+4.66; -0.75; -3.22; +0.92; +0.97; -9.15; +8.24; +1.30  j_866
+5.76; -0.50; -3.94; +0.98; +0.89; -4.10; +3.33; +1.29  j_211
+7.95; -0.08; -5.37; +1.10; +0.75; +4.72; -5.27; +1.26  j_992
-5.31; -0.41; +3.71; +0.97; +1.24; -7.54; +7.49; +1.35  j_824
+7.74; -0.62; -5.32; +0.96; +0.85; -5.44; +4.45; +1.28  j_961
-5.35; +0.96; +5.74; +1.12; +1.22; +2.72; -2.09; +1.34  j_286
then: -5.32; +0.96
+0.85
find: +7.95; -0.08; -5.37; +1.10; +0.75; +4.72; -5.27
j_992

+4.08; +4.20; +1.97; +4.19; +0.13 : j_51
-0.32; -1.23; -2.29; +0.95; +3.66 : j_826
+1.84; -2.19; -2.29; +0.72; +1.09 : j_580
-1.98; +0.95; -1.23; -2.29; -7.03 : j_41
+2.27; +0.67; +2.52; +4.37; -2.06 : j_885
+4.34; -1.23; -2.29; +0.95; +3.66 : j_212
+8.06; +0.89; -1.18; +1.99; +6.48 : j_43
+4.16; +4.24; +1.96; +4.23; -0.01 : j_848
then: +8.06; +0.89; -1.18
+1.99
gone j_51: +0.13; +4.08; +4.20; +1.97
+4.19
find: +4.34; -1.23; -2.29; +0.95; +3.66
j_212
gone j_848: +4.24; +4.16; +1.96; -0.01
+4.23
then: +4.16; +4.24; +1.96
+4.23
diff j_212: +4.35; -1.23; -2.29; +0.95; +3.66
1, +4.34

-4.77; -5.22; +3.98; -1.76; +3.96; +2.91; +1.73; +5.84; +4.75; -0.82; +5.65; +0.56; +8.45; +4.48; -1.16; -1.93; -1.16; +3.35; +2.34; -2.63; +4.01; +3.30; +2.25; -5.30; +0.93; +1.88; -1.27; -0.15; -1.17; -3.70; +6.01; -1.39; +2.28; -2.43; -0.74; +0.29; -0.09; -3.22; +0.51; +0.99; -3.79; +1.41; +1.08; +1.15; -5.10; +6.40; +2.67; -1.24; -2.79; +3.12; -1.08; -3.75; +0.38; -1.46 = j_553
-2.96; -3.47; -0.06; +2.59; +2.41; +0.96; -1.25; +1.27; +7.28; -4.27; +4.02; +5.81; +7.79; +6.75; +3.93; -0.62; -5.04; -0.63; -4.93; -3.77; -2.75; +4.52; -0.15; -3.70; -1.27; +1.88; -5.30; -1.17; +0.93; +2.25; +4.52; +0.66; +0.24; -4.55; +0.61; +1.76; -1.54; -1.97; -5.21; -0.74; -3.73; -4.87; -3.24; -0.27; -2.47; +6.95; +5.42; +1.86; -2.21; +2.54; -1.03; -5.41; -0.50; -3.06 = j_488
+0.02; -5.23; +0.21; -2.30; +3.48; +1.27; -4.86; -0.42; +7.50; -3.32; +3.12; -1.79; +4.14; +2.95; -3.61; -3.49; +0.31; -2.85; +5.56; -5.11; +5.47; -0.61; +1.30; -8.38; +2.30; -5.60; +0.87; -1.52; +2.71; -3.80; +5.27; -2.04; -5.54; +3.50; +0.73; -0.63; +2.00; -4.19; -1.71; -0.90; +0.25; -0.34; -0.99; +0.71; -2.66; +5.85; +2.18; +1.50; -6.26; +1.75; +1.52; +0.20; -0.71; +0.37 = j_842
-2.34; -1.92; +1.72; -0.76; +0.24; +0.70; +0.73; +1.74; +3.49; +0.27; +0.44; -0.06; +1.56; -2.88; -5.75; -3.32; +1.35; -0.80; +4.78; -3.43; +6.86; -1.52; +0.32; -6.35; +3.39; +0.71; +0.74; +3.67; -6.08; +0.57; +5.47; -3.64; +0.70; +2.59; +0.99; -1.78; +2.90; -2.27; +4.20; -0.30; -1.36; +4.79; +2.42; +1.62; -3.53; +3.39; +2.84; -0.31; -1.46; +3.64; -3.65; +2.08; +1.07; +0.93 = j_955
-4.77; -5.22; +3.98; -1.76; +3.96; +2.91; +1.73; +5.84; +4.75; -0.82; +5.65; +0.56; +8.45; +4.48; -1.16; -1.93; -1.16; +3.35; +2.34; -2.63; +4.01; +3.30; +2.25; -5.30; +0.93; +1.88; -1.27; -0.15; -1.17; -3.70; +6.01; -1.39; +2.28; -2.43; -0.74; +0.29; -0.09; -3.22; +0.51; +0.99; -3.79; +1.41; +1.08; +1.15; -5.10; +2.94; +6.88; +3.53; -0.67; +3.17; -5.57; +0.64; +1.76; -2.52 = j_661
+4.37; +1.93; +0.55; +2.43; -3.99; -2.27; -2.85; -1.17; -0.80; +1.56; -1.66; +0.95; -6.61; -3.85; -4.31; -3.61; +1.62; -3.57; +3.34; -3.77; +0.67; +0.50; +2.57; -1.47; +2.69; -1.18; +2.10; +2.07; -1.64; -2.85; -2.16; -0.12; -0.70; +6.46; -1.04; +0.26; +4.71; +3.62; +1.34; -0.62; +2.11; +0.58; -0.92; +0.01; -2.00; +1.34; -0.53; -2.36; -1.92; +1.72; -0.76; +0.24; +0.70; +0.36 = j_252
find: -4.77; -5.22; +3.98; -1.76; +3.96; +2.91; +1.73; +5.84; +4.75; -0.82; +5.65; +0.56; +8.45; +4.48; -1.16; -1.93; -1.16; +3.35; +2.34; -2.63; +4.01; +3.30; +2.25; -5.30; +0.93; +1.88; -1.27; -0.15; -1.17; -3.70; +6.01; -1.39; +2.28; -2.43; -0.74; +0.29; -0.09; -3.22; +0.51; +0.99; -3.79; +1.41; +1.08; +1.15; -5.10; +6.40; +2.67; -1.24; -2.79; +3.12; -1.08; -3.75; +0.38; -1.46
j_553
then: -2.21; +2.54
-1.03
diff j_488: -2.96; -3.47; -0.06; +2.59; +2.41; +0.96; -1.25; +1.27; +7.28; -4.27; +4.02; +5.80; +7.79; +6.75; +3.93; -0.62; -5.04; -0.63; -4.93; -3.77; -2.75; +4.52; -0.15; -3.70; -1.27; +1.88; -5.30; -1.17; +0.93; +2.25; +4.52; +0.66; +0.24; -4.55; +0.61; +1.76; -1.54; -1.97; -5.21; -0.74; -3.73; -4.87; -3.24; -0.27; -2.47; +6.95; +5.42; +1.86; -2.21; +2.54; -1.03; -5.41; -0.50; -3.06
12, +5.81
gone j_955: -3.53; +4.20; -6.35; +0.57; +1.56; +3.67; +0.70; +3.64; -0.06; +0.99; -6.08; -3.43; +1.72; +2.59; +0.74; +6.86; -3.65; +4.78; -0.31; -0.76; +2.90; +2.84; -3.32; +0.27; -1.36; +5.47; +0.70; +0.93; +2.08; +1.07; +1.74; -2.88; +0.32; -1.46; +1.35; +2.42; +3.39; -2.34; -5.75; -1.78; +3.49; +0.24; +3.39; -2.27; -0.30; +0.73; +1.62; -0.80; +0.71; -1.92; -1.52; +0.44; -3.64
+4.79
find: -2.36; -1.92; +1.72; -0.76; +0.24; +0.70
j_252
diff j_842: +0.02; -5.23; +0.21; -2.30; +3.48; +1.27; -4.86; -0.42; +7.50; -3.32; +3.12; -1.79; +4.14; +2.95; -3.61; -3.49; +0.31; -2.85; +5.56; -5.11; +5.47; -0.61; +1.30; -8.38; +2.30; -5.60; +0.87; -1.52; +2.71; -3.80; +5.27; -2.04; -5.54; +3.51; +0.73; -0.63; +2.00; -4.19; -1.71; -0.90; +0.25; -0.34; -0.99; +0.71; -2.66; +5.85; +2.18; +1.50; -6.26; +1.75; +1.52; +0.20; -0.71; +0.37
34, +3.50

+1.36; -0.04; -0.85; +0.77; +0.67; +1.70; -1.83 -> j_97
-4.46; -0.18; +3.13; +0.72; +0.88; -3.54; +3.64 -> j_747
+2.65; -0.42; -1.81; +0.68; +0.61; -4.69; +4.17 -> j_392
-4.35; +0.11; +3.10; +0.79; +0.83; +1.89; -1.56 -> j_338
+4.86; -0.28; -3.31; +0.72; +0.60; -1.14; +0.61 -> j_281
-0.04; -0.86; -1.80; +0.64; +0.72; -7.41; +6.77 -> j_764
+2.65; -0.42; -1.81; +0.68; +0.69; -4.69; -0.43 -> j_971
diff j_764: -0.04; -0.86; -1.80; +0.64; +0.73; -7.41; +6.77
5, +0.72
find: +4.86; -0.28; -3.31; +0.72; +0.60; -1.14
j_281
then: -0.04; -0.86; -1.80; +0.64
+0.72
diff j_764: -0.04; -0.85; -1.80; +0.64; +0.72; -7.41; +6.77
2, -0.86
then: -3.31; +0.72
+0.60
then: -0.04; -0.85
+0.77
gone j_971: +2.65; -1.81; -4.69; +0.69; +0.68; -0.43
-0.42

